These are the activations of a small neural network, seen along a few directions. Each row is one input.
In each table, some parts of the input vary, and every possible input appears once, in random order.
A made-up example of a description, with smaller parts first: line(6) and (point or (values(2) and ring(5)) or ring(11)).
Shared parts are said once, and a part with two or three values counts as separate values.

Other details of the inputs shift rows strongly along three fixed directions, in all tables alike. That doesn't count.
To show where, the next rows are all for the same input, with only those details redrawn:
[  6  -4   0 -19 -19 -15   6  11   1  -6 -13   4]
[  1  -7 -19 -21 -20 -16   4  16  -2  -4 -39  24]
[ 23 -18 -31  -9 -38 -19  13  16  32 -27 -12  24]
[  7  -2   2 -18 -16 -14   6  10   2  -7 -13  -1]
[  0   7  26 -24  -1  -9   2   5 -16   5  -5 -25]
[-21  25  34 -14  20  15 -11 -25 -35  13   7  -5]
[  1   9   2   8  -5  12  -3 -26  10 -19  36  20]
[ -5  15  11   2   2  12  -5 -27  -3 -11  26  14]

Table:
R1: [-16  22  22 -10  14  14  -8 -21 -22   3  10   3]
R2: [ -1   5  24 -23  -2 -15   2  21 -15   6 -10 -22]
R3: [ 15 -14 -18  34  -7  16  -8  -4  13  -5   2  55]
R4: [ 15  -8 -19   3 -31 -15  23   4  45 -22 -11  12]
R5: [ -3   6  22   3  25  19  -3 -31 -10  -7  13   8]
R6: [ -8  21  26  24   3  18  -2 -13  -1  17  17   2]
R7: [ 21 -17  -2  -6  17 -24   6  10  -4  19  14 -50]
R8: [ 15  -6  15   6 -21  -3   1  22   1   8  13 -10]
R9: [ -9  -2  -7 -10 -15 -19  14  17  13   2 -40  12]
R10: [ 12  -5   0  -6  16 -22 -16  -2  -1  15  16 -66]
R11: [ 10 -15  27   0   6   0   2  18  -4   8  -1 -16]
R12: [-19 -12 -61 -30  -8 -22  30  39 -30  44 -97  12]
R13: [ 30 -13 -44  15 -21 -15  19  12  18 -19  34 -17]
R14: [  5  -3  35  -4 -12  -7   0  21  -6  10  25 -31]
R15: [-22  33 -17  -2  43   7 -19 -17 -43  35  10   0]
R16: [-21  12  15   9  21  31 -22 -13 -17   5  -9  10]
R17: [-13  -2  -4 -29   6   1  -7  12 -16  -1 -62  -3]
R18: [ -6   1  25 -11  -2 -10  -2  20  -8   6   4 -17]
R19: [ 12  -8   6   5  -9   8 -11  20   7  -1 -21 -14]
R20: [ 17 -12   2  23   2  11   0 -21  34 -34  45  20]
R21: [  6   4  29 -20  14 -17  20  13   8  38  40 -99]
R22: [ -3   2  -2  14   6  21 -15 -20  23 -33  20  14]
R23: [-37  11  -2   1  27  26 -27  -7 -24   2 -35  32]
R24: [-22  17   5  26   4  20   0 -18   6   7   7  34]
R25: [-22  -1  -2   9  23  17 -12  -7 -15   4 -18  47]
R26: [ 33 -38 -44  17 -27 -23  11   5  34 -27  20 -34]
R27: [ 21 -14 -34  38   7   7   7 -34   8 -17  43  12]
R28: [-22  10 -20  18  -2   8   2  -6  18  -6 -14  52]
What do these inputs look like to the network? -> line(4) and (values(2) or line(5))
Changing only the line(4) part turns R1 into R4. The same change can be made to R13. Which row results? -> R12
Which other rows does R15 become when the values(2) part takes its other values? List them by row number. -> R13
Which other rows does R20 become when the line(4) part takes its other values? List them by row number. -> R2, R9, R22
A walk changes only the line(4) part. It starts at R16 and steps to R11. List the rest of the walk in order. -> R14, R24
